Each row below holds a small network's activations on one input, seen along a few directions.
Each table varies a few parts of the input and shows all the possible inputs, shuffled.
Descriptions start from the smaller parts, as in this example, which fits no table here: one of 2 separate values, together with either a single point or one of 9 places along a line or (one of 4 places along a line, together with one of 5 places around a ring).
Shared parts are said once, and a part with two or three values counts as separate values.

Table:
r1:  13  75  42 -20  -8  46 -44 -17  54 -13  31   0  32  11  17 -47
r2:  11 -34   9   3  56  -6  27   5  30 -16 -21 -35  16 -52  71  40
r3:  11 -10 -67  -3 -45 -25 -36   4   6   0 -71  27 -63 -18 -31  28
r4:   6  52  42 -32 -23  28  21   3  30   1  72  -5  27  59  -8 -78
r5:  40 -24 -75  26 -49  12 -72 -10   3 -15 -90  36 -49 -47 -14  23
r6:  47  72  40  11  -8  79 -76 -26  46 -26   5  13  40 -20  33 -56
r7:   4 -58   7 -20  47 -23  81  20   1   3  11 -48  16   5  44   8
r8: -65 -50  35   8  76 -37  67   5 -57  18  35 -27  27  15   7  46
r9:   9 -33 -66 -25 -61 -51  25  19 -26  19 -27  22 -63  27 -59  -6
r10:  41 -37   3  32  42  27  -3  -6  20 -32 -43 -25  32 -84  88  37
r11: -57  66  70   7   7   8   8  -8 -25  22  97  12  41  69 -50 -34
r12: -62 -21 -40  13 -34 -59   2  12 -83  38   2  29 -56  36 -99  39
What do these inputs look like to the network?
Answer: one of 3 separate values, together with one of 4 places along a line
The inputs of r9 and r7 match in every part but the choice among 3 separate values. If r3 is changed in the same way as r9 into r7, which row does it become?
Answer: r2
Change only the choice among 3 separate values in r8. List by row number the other rows that result.
Answer: r11, r12

Table:
r13:   7   0   1  20  16  13 -37 -13 -14  -7 -26   8  10 -45  20  25
r14:   5 -32 -16  40   3  19 -23  -9 -41  -3 -18  12   8 -18  -8   9
r15:  16   2 -36  -1 -57  -6  -6   9  -7   2 -10  20 -33   7 -36 -12
r16:  44  20 -22 -14 -29  11 -34  -6  28 -10 -40  12 -17 -21  10 -20
r17: -10  39  83 -25  42  28  47   1  25   1  91 -43  70  44  36 -49
r18: -65  -8 -13  12   4 -49  -3   4 -60  31   1  21 -37  29 -74  49
r19: -35  70  93  13  39  46  -4 -18  -3  -2  82  -3  72  33  10 -38
r20:   5  79  69 -25  -7  45  -8 -12  40  -1  86   2  48  52  -2 -84
r21:  26 -62 -21   2  10  -1  41   9 -14  -5 -16 -15   2  -4  27  -3
r22:  32  33 -18 -10 -16  19 -47  -5  69 -21 -39   6 -10 -27  26  -2
r23: -50 -40 -24 -30   8 -72  62  18 -30  29   3  -7 -34  36 -40  32
r24:   2 -46 -19  -2   1 -34  57  16 -18   4   0 -11  -9  -1   4  17
r25:  -9  11  12  26  28  21 -50 -21  24 -21 -28  -1  15 -50  36  45
r26:  14 -14   1  -9  38   6  11   4  53 -16 -24 -32   4 -40  62  26
r27:  42 -15 -35   3 -46  22 -19  -3   0  -6 -31  18 -20   5 -16 -32
r28: -36   9 -43 -28 -52 -45  -4  13 -21  24  -3  21 -61  47 -75   2
r29:  28 -31  -3 -13  26  -9  24  11  14 -10 -24 -25   2 -34  48   6
r30: -17 -14 -10  41  -6 -14  -8   0 -46  11  -4  16  -8 -12 -28  29
What do these inputs look like to the network?
Answer: one of 3 separate values, together with either a single point or one of 5 places along a line
The inputs of r25 and r26 match in every part but the choice among 3 separate values. If r19 is changed in the same way as r25 into r26, which row does it become?
Answer: r17
A walk changes only the place on the line of 5. It starts at r26 and steps to r29. List the rest of the walk in order.
Answer: r21, r24, r23
Change only the choice among 3 separate values in r18. List by row number the other rows that result.
Answer: r23, r28
List by row number the other rows that have the choice among 3 separate values in common with r16.
Answer: r15, r20, r22, r27, r28
